A small network was shown many inputs. Here are its activations along a few directions, one row for each input.
Each table varies a few parts of the input and shows all the possible inputs, shuffled.
Descriptions start from the smaller parts, as in this example, which fits no table here: ring(5) and (point or (values(2) and line(4)) or line(9)).
Shared parts are said once, and a part with two or three values counts as separate values.

Table:
x1: [  4 -41  12   1   3 -11   0  14 -12  -5  -9  22  -2  -4   1  13]
x2: [ 30  10  19 -13  -5  24 -59  41   0  30 -24  22 -32   1 -13  13]
x3: [ 21   3   3   7  -3  -7  25 -14   5  -7   4 -17   7  -8  -5 -25]
x4: [-45  -7 -21  -7   1  -5  32 -21  -4  -4  16  -2  26  -6  10   9]
x5: [-34   4 -22  -8  -5   7  17 -15   0  -4   9  -4   8   5  18  14]
x6: [ 24  22   9  14  -4  -1  -8  -7  10  -2   2 -26  -4  -4  -9 -23]
x7: [ -1 -43  13  -2   8 -24  12  13 -15  -8  -5  24  -1  -4   0  14]
x8: [-32  17 -15  -2  -1  17  -5 -10   9   1  10  -7   4  10  11   9]
x9: [-22  21 -22  -5   0  26 -15  -8   5  -2  13  -6  -4  19  13   8]
x10: [-35  -1 -26  -8  -4   0  25 -19  -8  -8  11  -2  13   4  16  17]
x11: [ 12  -1   7  11  -2 -16  30 -23   2  -8   2 -14  13 -12 -11 -24]
x12: [ 15 -11   2   5  -9 -14  41 -21  -3  -8   7 -13  18 -11  -4 -28]
x13: [  7 -19  18  11   3   1 -27  28 -12   2 -12  15 -17   2  -6  13]
x14: [ 21  18   7  14   3  -6   2 -13   8  -6   2 -19  -3  -7 -13 -24]
x15: [-29  11 -22  -9   4  16   8 -12   6  -3  14  -2   6   8  14   8]
x16: [ 45  58   1  -7  -1   4 -37  19  18  22 -11 -17 -12  -4 -19 -14]
x17: [  1 -33  18   8   4 -10  -8  19  -9   0 -11  19  -7  -4  -3  15]
x18: [ -6 -48   9   5  10 -33  15   7 -21 -10  -2  28  10  -6  -5  13]
x19: [ -3  53 -19 -22  -3  43 -50   4  23  25  -7   5  -9  24   6   3]
x20: [  6 -25  18   2   5  -4 -14  26 -10   0 -11  17 -18   1   0  13]
x21: [ 21  12  10   7  -6  -7  17  -9   8  -5   1 -21   2  -7  -2 -22]
- Changing only one part turns x10 into x11. The same change can be made to x4. Which row results? => x12
- Describe the family of inputs behind these rows. => values(3) and (point or line(6))
- Which other rows does x19 become when the values(3) part takes its other values? List them by row number. => x2, x16

Table:
x22: [ -3 -30   8  13  12  -6   8   2  -5 -17   4   4   2  -6   7  -6]
x23: [-19 -27   3   5  -4   1  20  -3 -12  -7  10   2  -4  -2   8  11]
x24: [ 23  -1  14  -7  -2  23 -25  13   2  32 -13  21  -3  12  -7   2]
x25: [-25   7 -10  -2  -2  -3   7 -12  -7   6   2   2   5   3   8   8]
x26: [  8  -5   7   3  -4 -19  17  -8  -4  -2   3  -4   0  -6  -1  -6]
x27: [-19  -3 -19 -14  -2   4   7  -5   0   6   3   1  12  -4   7   9]
x28: [-7  0 -8  7 10 -5  0 -6  7 -9 -2  4 10  6 -1 -4]
x29: [  6   9  -1   1  -5 -15  13 -12  -1   3  -4  -3   7  -5  -7  -8]
x30: [  1  20  12   1  -2  11 -24  15  10   6 -11 -13 -11   2  -6   3]
x31: [ -6 -11   2   5  10  -8   6   1   6 -16   6   6   3   3   5  -4]
x32: [ -3  -5 -16  -2   7  -1  -1   1  11  -8  -2   6  17  -2   5  -3]
x33: [ 10 -20   9   8  -4 -13  25  -1 -14  -8   1  -4   1 -10  -6 -10]
x34: [-22  -6   0  -5  -2  -2  15  -7  -5  -4  11   4  -1   2   8  12]
x35: [ 26  12  10  -9   3  -4 -48  33 -10   8 -14  10 -28   3 -13  23]
x36: [ 15  34  -4   5   1  27  -9  -6   8  -1   5 -18 -18  15   6 -10]
x37: [  9   2  -9 -11 -10  -7  11  -8   3   2  -5  -1  14 -11  -6  -8]
x38: [  5  24   4   2  -5  16 -23   3  11   9   7 -17  -7   0  -6  -8]
- Describe the family of inputs behind these rows. => line(5) or (values(3) and line(4))
- What sort of input is x24? => line(5)

Table:
x39: [ -1  32  -9 -17 -16   8   4 -19   9  25   2 -13  12  -1  -6  -5]
x40: [-23 -15   2  15   4  -4  13  -8   1 -14  12  -8   7  -1  10  -4]
x41: [-15   4 -10  -8  -8  10  -2  -3  -2  13   6  -1  -4  15  10  18]
x42: [-18   0 -12   5   3   9   6  -2   1 -14  16 -12  -2  -6  14  -6]
x43: [ -8  15  -7   4   1  -5  15 -16   6 -11  12 -11   9  -1   1  -8]
x44: [ 29  13  32  24   3  18 -31  23   0  -4  -6 -14 -39   4  -5 -10]
x45: [ 21  40 -11   0   5  19 -50  11  19   8 -16   3  -7   9 -13  -1]
x46: [  2 -11  -5  -6  -8  -9  32 -16  -1   1  -4  -3  24  -7  -7  -6]
x47: [-16  20 -17 -14  -8  19 -10   0  -1  19  10  -5 -10  13   9  16]
x48: [-24 -29   3  12   7 -10  21  -8  -2 -25   9  -1   7  -4  15  -7]
x49: [-10  43 -10  -5  -2   8   0 -20  12   1   5 -19  -3   3   6  -4]
x50: [ -7  29 -11  -2   0   2   8 -17   9  -7   7 -15   1   0   6  -7]
x51: [  0  18  -8 -13 -14   2  13 -17   6  17   2  -9  16  -4  -6  -8]
x52: [ 37   1  25   8  -1  14 -36  30  -6  14  -4  -2 -37  15   0  -1]
x53: [ 22 -10  15 -14  -6 -27  -9  20 -11  18 -26  22  -3 -15 -18  11]
x54: [  7  29  -9  -4   4  31 -61  26  14   6 -11  -2 -12  12   0   5]
x55: [-25  17  -5   3  -1  13  -1  -4   7  -4  15 -13  -4  -1   8  -3]
x56: [ -3  -2 -11   9   6  -8  26 -17   1 -20   1 -13   9  -4   5  -5]
x57: [  5   2 -12  -9  -8  -2  20 -17   0   7  -3  -8  18  -8   0  -9]
x58: [-19 -53   4   3   2 -16  30  -9 -14 -16   4  24  15   5  11  15]
x59: [-20 -37   4   3   2  -5  26  -5 -11  -8   4  23   9   3   5  13]
x60: [ -9 -27  -9  11  14 -21  42 -14  -8 -32   3  -2  15  -8   4 -10]
x61: [ -1 -14  19   1   5 -12 -23  25 -15   0  -5  14 -20 -10 -10  17]
x62: [ 56  13  29   6 -11   3 -19  18   5  19 -11  -5 -21  -5 -19 -26]
x63: [-20  29 -13  -1  -6  20 -10  -5   7   1  12 -26  -9   4  12   5]
x64: [-20 -46  -1  15  11 -15  29 -10  -7 -31  12  -4  11  -6  14  -4]
x65: [-16 -23  -6  -4  -1   3  18   1  -9  -3  12  17   4   2   4  11]
x66: [-12 -12  -1  12  10 -17  33 -17  -2 -22   4  -2  15  -5   1 -12]
x67: [  7 -22  15  -8   7 -10 -23  32 -20  16 -15  35 -18  -6  -4  33]
x68: [ 34  27 -10  -9  -6  19 -47  15  18  30 -24   8   6   3 -18  -5]
x69: [  8  -2  19  -5   4 -28 -15  13  -7   1 -11  13 -14  -7 -18  13]
x70: [-16 -10  -5  -2  -4   6   8  -3  -5   7   7   7   2   9   5  15]
x71: [ -2 -38  -5  -4   3 -21  44 -15 -13 -13   3   8  34 -14  -6 -15]
x72: [ 47  23  27  18  -4   2 -27  11   5  -4   4 -13 -30   5 -12 -18]
x73: [  8  22  -2 -15  16  27 -58  30  17  30 -23  26 -11  20   2  12]
x74: [  1 -26  -7  -7  -4 -20  34 -16  -6  -8  -1   1  30  -8   1 -11]
- Changing only one part turns x57 into x43. The same change can be made to x51. Which row results? => x50
- Describe the family of inputs behind these rows. => line(4) and (values(3) or line(6))
- Which other rows does x44 become when the line(4) part takes its other values? List them by row number. => x52, x62, x72
- List by row number the other rows that have the line(4) part in common with x67. => x41, x47, x52, x58, x59, x65, x70, x73
- Which other rows does x54 become when the values(3) part takes its other values? List them by row number. => x44, x61

Table:
x75: [-6 12 -8 -7 -4 10 -8 -1  5  9  0 -1  2  4  2  4]
x76: [12  3  9  4 -1 -2 -2  4 -1 -1 -1 -5 -9 -2 -3 -5]
x77: [-7 -4 -3 -6  1  1 -6  5 -3  5 -2 10  0  2  1 12]
x78: [ -9 -13   3   1   5   1  -7   9  -4   0  -2  13  -4   4   4  11]
x79: [13 -8  9 -1  0 -7 -5  9 -4  3 -7  7 -3 -4 -8  1]
x80: [ 15  22   0   2  -2   4  -5  -5   9   1  -1 -13  -2   1  -3 -14]
x81: [-10   7  -3  -1   0   7  -5   0   1   2   5  -1  -5   4   4   6]
x82: [ -7  25 -11  -1  -1  13 -10  -7  11   3   4 -11   1   5   3  -3]
x83: [ 12 -17  13   6   4  -7  -7  14  -6  -4  -5   9  -8  -2  -5   1]
x84: [16  9  4 -2 -4  1 -6  2  3  8 -5 -3 -1 -1 -7 -6]
x85: [-28 -36 -11   6   2 -23  61 -31 -10 -26  16  -4  31 -11  10  -7]
- Describe the family of inputs behind these rows. => point or (values(2) and line(5))
- Which other rows does x77 become when the line(5) part takes its other values? List them by row number. => x75, x78, x81, x82
- Which other rows does x80 become when the values(2) part takes its other values? List them by row number. => x82

Table:
x86: [-17  -7  -6 -15  -9  -4  13  -3  -5   9   1   6   8  -4   1  14]
x87: [  8 -22   7   0   3  -9   7   5  -8   2  -4  16   3  -3  -4   2]
x88: [  9   4  -4  -5  -9   4  15 -13   0  14   1  -7  12  -2  -3 -10]
x89: [-15  -1  -6   9   8   8   0  -4   3 -12   9   0   0   8  10  -1]
x90: [ 22  -5   6  -3  -1 -21   1   5  -3  -5  -8   4   2 -11 -14  -3]
x91: [  2   9   4   7  -6  10  11 -10   1   2   7 -17  -4   0   5 -12]
x92: [-22  -3  -1  -3  -3   3   8  -2  -6   0  11  -3  -6   0   7  12]
x93: [  2  14 -15  -6   3  -8  -3 -10   8  -5  -2  -5  15  -4  -4  -6]
x94: [  7  18  -6 -10  -9 -10   9 -11   1   9  -3  -9   8  -7  -9  -1]
x95: [-27  -7  -8   2   7   4  -1   1   2 -12   7   1   2   3  11  11]
x96: [ -5 -26   2  -6   2 -12   5   9 -12   0  -6  18   3  -7  -3  15]
x97: [ 23 -17   8   3   0  -7   7   2  -5   2  -5   8   6  -4  -7 -13]
x98: [-22 -11 -15  -9   3  -2   2  -2   2  -2  -2  11  16   0   7  12]
x99: [  3 -19  14  12   7  -4   2   7  -7  -9   3   6 -11   2   2   1]
x100: [ 20  36  10  -3   0  29 -59  31  11  23 -12   0 -37  14  -3  10]
x101: [ 16  -2  13   9   3 -15  -4   6  -3 -16  -2  -7 -14  -6  -6  -5]
x102: [-11 -22  11   5   6  -7   1  11 -10  -9  -1   8  -9  -2   2  14]
x103: [ -6  19  -4   5   6  -1  -4  -6   9 -16   3 -13  -2   0   1  -6]
x104: [-12   2   4   3  -4   6  12  -6  -2   1   9  -7  -5   3   6   1]
x105: [ 15 -13  17  15   3  -2   4   5  -2  -9  -3  -3  -8   0   0 -13]
x106: [  1  21   0   2  -5  -3   5  -9   2  -3   6 -20  -9  -5  -2  -3]
x107: [  1   1 -10  -1   1   6   6  -9   8   1  -5  -1  20   2   1 -15]
x108: [-10  -5 -14  -3   4   3   3  -7   3   0   1   9  15   5   6   0]
x109: [ 26  34   4 -13  -7  21 -57  25  10  35 -17  12 -16  10 -14   9]
x110: [ -4  -2  -6  -8  -7   1  15 -10  -5  12   4   4   8   2   2   3]
x111: [ -3   6  -3  11   5  12   1  -6   7 -11   6 -10   2   5   8 -16]
- Describe the family of inputs behind these rows. => values(2) and (point or (values(3) and line(4)))
- Changing only the values(2) part turns x86 into x92. The same change can be made to x87. Which row results? => x99
- Which other rows does x94 become when the line(4) part takes its other values? List them by row number. => x86, x88, x110
- Which other rows does x110 become when the values(2) part takes its other values? List them by row number. => x104
